Each row has a name. Each question is about the rows just above it.

(61): [174,136,214,99,80,218,174,166,136]
(52): [60,134,67,151,192,80,60,131,153]
(143): [188,167,106,135,154,174,128,79,109]
(64): [82,109,116,58,158,140,14,161,109]
(2): [29,139,108,117,79,218,174,173,132]
The rest of the row after [80,218,174]: | [166,136]
Which value appears more than once in (64)? | [109]
The value that (52) holds more than once: | [60]

(2): [50,45,108,119]
(40): [188,153,3,189]
(190): [150,154,42,74]
(61): [121,122,165,165]
(89): [118,140,90,92]
(41): [202,162,177,116]
(172): [189,153,163,153]
(52): [189,153,163,150]
(64): [189,153,134,128]
(146): [146,110,95,107]
(143): [44,169,185,91]
The value that (172) holds more than once: | [153]
The rest of the row after [202,162,177]: | [116]
The rest of the row after [140,90]: | [92]
Times [122] occurs in (61): | 1

(143): [102,140,139,123,119,107,143,148]
(172): [153,153,161,107,107,188,114,153]
(89): [107,125,120,83,98,177,187,93]
(52): [203,80,148,84,142,135,203,84]
(61): [119,134,154,133,163,95,199,115]
(40): [167,136,194,170,151,130,167,113]
(35): [102,140,139,123,119,107,143,97]
(146): [102,145,148,104,161,76,104,80]
(64): [125,130,130,130,137,130,199,116]
Times [153] occurs in (172): | 3
How many times does (64) hold [130]? | 4
Repeated in (146): | [104]
Times [84] occurs in (52): | 2
Whose row is [102,140,139,123,119,107,143,148]? | (143)
Whose row is [102,145,148,104,161,76,104,80]? | (146)
Times [145] occurs in (146): | 1

(35): [157,100,181,159]
(64): [118,129,124,137]
(89): [168,109,77,82]
(41): [93,177,158,119]
(143): [189,168,225,182]
(190): [147,100,43,125]
(61): [137,60,137,137]
(146): [147,100,133,125]
(2): [189,177,159,119]
Count of [60] in (61): | 1
Go on from [157,100] to the end of its row. | [181,159]
The value that (61) holds more than once: | [137]
The rest of the row after [118,129]: | [124,137]

(64): [127,127,172,157]
(146): [83,155,56,72]
(2): [84,155,56,72]
(52): [127,121,193,157]
(35): [96,163,160,155]
(143): [162,138,147,154]
(172): [134,221,139,75]
(61): [151,134,92,88]
(41): [107,139,145,193]
(40): [181,138,11,107]
How many times does (52) hold [121]? | 1
Whose row is [107,139,145,193]? | (41)
Which value appears more than once in (64)? | [127]

(64): [156,139,113,146,135,102,101,85,63,89,145,94,134,122,130,141,110,135,63,138,159,134,144,63,74,107,160,104,82,100,168,131,116,107,80,70,146,180,143,87,125,92,89,95,158,137]
(52): [153,152,186,130,124,147,53,139,181,120,138,187,173,161,143,173,140,151,151,144,110,151,156,107,137,144,121,113,116,163,166,138,111,151,167,109,113,149,107,151,123,110,194,173,145,145]
(2): [95,80,51,136,80,64,161,83,75,160,102,102,146,40,143,111,149,134,81,92,129,103,133,162,153,136,123,142,124,90,178,139,166,159,117,166,102,122,102,129,108,122,97,127,150,47]
(40): [149,155,43,152,123,92,152,20,82,104,180,95,65,109,131,134,105,132,76,157,117,81,148,146,126,95,199,74,140,77,170,140,194,126,71,93,83,186,165,62,104,96,137,76,194,120]
(146): [153,196,114,73,122,130,115,150,130,160,119,137,91,185,147,145,133,88,178,117,163,130,82,115,137,86,78,155,138,122,25,135,63,92,122,217,173,51,38,153,185,160,132,140,105,158]
(143): [137,140,177,169,102,148,81,163,141,153,136,153,198,172,151,108,105,155,101,154,116,170,163,105,76,115,121,69,61,120,180,131,123,101,134,83,105,178,118,133,137,108,157,132,143,145]
[95,80,51,136,80,64,161,83,75,160,102,102,146,40,143,111,149,134,81,92,129,103,133,162,153,136,123,142,124,90,178,139,166,159,117,166,102,122,102,129,108,122,97,127,150,47] is in which row? | (2)
Times [106] occurs in (143): | 0
Which row holds [137,140,177,169,102,148,81,163,141,153,136,153,198,172,151,108,105,155,101,154,116,170,163,105,76,115,121,69,61,120,180,131,123,101,134,83,105,178,118,133,137,108,157,132,143,145]? | (143)
Whose row is [149,155,43,152,123,92,152,20,82,104,180,95,65,109,131,134,105,132,76,157,117,81,148,146,126,95,199,74,140,77,170,140,194,126,71,93,83,186,165,62,104,96,137,76,194,120]? | (40)
Times [82] occurs in (143): | 0
Whose row is [156,139,113,146,135,102,101,85,63,89,145,94,134,122,130,141,110,135,63,138,159,134,144,63,74,107,160,104,82,100,168,131,116,107,80,70,146,180,143,87,125,92,89,95,158,137]? | (64)

(2): [174,80,100,150,149,81,149,208,80]
(40): [174,131,100,115,149,80,149,208,208]
(35): [59,147,59,130,59,130,59,147,60]
Count of [81] in (2): | 1
Count of [149] in (40): | 2
The rest of the row after [149,80,149,208]: | [208]
How many times does (35) hold [60]? | 1
Times [149] occurs in (2): | 2

(190): [134,138,173,134,94,143,85,167,119,124,139,130,87,90,218,123,194,207,62]
(41): [134,139,173,134,123,143,85,167,119,124,123,130,87,110,218,123,138,207,62]
(61): [100,128,58,126,124,129,128,111,149,129,114,136,130,113,106,103,130,93,146]
Times [135] occurs in (190): | 0
The row with [134,138,173,134,94,143,85,167,119,124,139,130,87,90,218,123,194,207,62] is | (190)
How many times does (41) hold [139]? | 1

(190): [73,184,108,167]
(52): [155,156,33,160]
(146): [61,140,174,152]
(2): [28,119,113,130]
(40): [127,127,127,127]
(64): [127,140,174,152]
Whose row is [127,140,174,152]? | (64)
Times [128] occurs in (40): | 0
Count of [127] in (40): | 4

(61): [147,141,97,125,65,92,97,112,97,145,144,55,97]
(35): [117,148,153,122,103,143,126,217,118,145,88,133,136]
(143): [118,164,105,128,105,105,105,48,91,156,122,142,118]
(89): [90,94,213,162,116,136,99,62,84,122,48,166,166]
(2): [154,131,221,141,133,190,134,41,61,151,150,185,137]
Go on from [62,84,122,48] to the end of its row. | [166,166]
The row with [117,148,153,122,103,143,126,217,118,145,88,133,136] is | (35)
The value that (61) holds more than once: | [97]

(35): [174,216,114,246,214,138,135,50,154,93,134,146,155,10,26,137,21,29,139,115,61,26]
(143): [131,133,133,175,135,186,175,129,175,78,133,150,53,151,175,165,132,142,158,167,206,127]
(146): [131,163,126,166,156,137,138,90,146,120,127,150,129,131,99,122,87,105,121,113,108,131]
How many times does (143) hold [132]? | 1
Which value appears more than once in (146)? | [131]

(52): [123,123,93,123,93,123]
(89): [78,78,78,122,124,118]
(143): [153,32,173,28,132,102]
(146): [216,105,65,72,204,205]
(2): [145,70,92,116,181,125]
(172): [145,71,92,116,181,167]
How many times does (52) hold [123]? | 4
The value that (89) holds more than once: | [78]
Count of [116] in (172): | 1
The rest of the row after [145,70,92,116,181]: | [125]

(41): [151,68,68,68,145,182,69]
(40): [119,65,133,65,65,4,110]
(143): [85,145,133,65,64,183,69]
Go on from [151,68,68,68] to the end of its row. | [145,182,69]
Go on from [133,65,65] to the end of its row. | [4,110]
Count of [68] in (41): | 3
The rest of the row after [65,133,65,65,4]: | [110]
The value that (40) holds more than once: | [65]
The rest of the row after [145,133,65,64,183]: | [69]

(35): [180,196,176,31,93,75,97,38,20,205,72,43,97,224,153,223,94,231,170,32,40,129,91,93,92,94,181,130,147,71,224,230,108,240,139,93,16,131,83,93,182,170,49,41,155,173,240,144]
(61): [222,104,183,30,99,139,197,164,140,133,174,121,69,148,188,215,194,224,134,62,88,199,73,233,133,182,38,134,140,86,202,99,222,207,86,66,68,32,115,65,233,187,230,96,66,40,20,213]
(52): [133,32,38,24,131,149,43,167,82,20,75,20,17,120,205,57,239,156,167,111,111,37,20,133,20,129,209,236,93,98,197,230,109,187,222,51,93,181,110,120,30,85,67,120,200,129,54,143]
[180,196,176,31,93,75,97,38,20,205,72,43,97,224,153,223,94,231,170,32,40,129,91,93,92,94,181,130,147,71,224,230,108,240,139,93,16,131,83,93,182,170,49,41,155,173,240,144] is in which row? | (35)
Times [93] occurs in (35): | 4
After [230,108], its row goes on with | [240,139,93,16,131,83,93,182,170,49,41,155,173,240,144]
Count of [133] in (52): | 2
The rest of the row after [86,66]: | [68,32,115,65,233,187,230,96,66,40,20,213]
Count of [111] in (52): | 2
Count of [20] in (52): | 4

(190): [50,149,149,50,51,149,50,163,147,231,64]
(143): [220,229,152,25,174,240,25,48,48,25,25]
(61): [178,229,151,124,175,240,107,175,142,131,195]
How many times does (190) hold [50]? | 3
Which value appears more than once in (61)? | [175]
How many times does (143) hold [25]? | 4
Whose row is [50,149,149,50,51,149,50,163,147,231,64]? | (190)
The rest of the row after [175,240]: | [107,175,142,131,195]
Go on from [229,151] to the end of its row. | [124,175,240,107,175,142,131,195]

(89): [147,95,95,72,137,140,130]
(61): [95,91,125,104,147,103,83]
(143): [94,125,125,104,148,103,83]
(52): [178,85,196,167,170,130,138]
(41): [178,85,196,167,26,130,138]
How many times does (143) hold [94]? | 1
Go on from [104,147] to the end of its row. | [103,83]

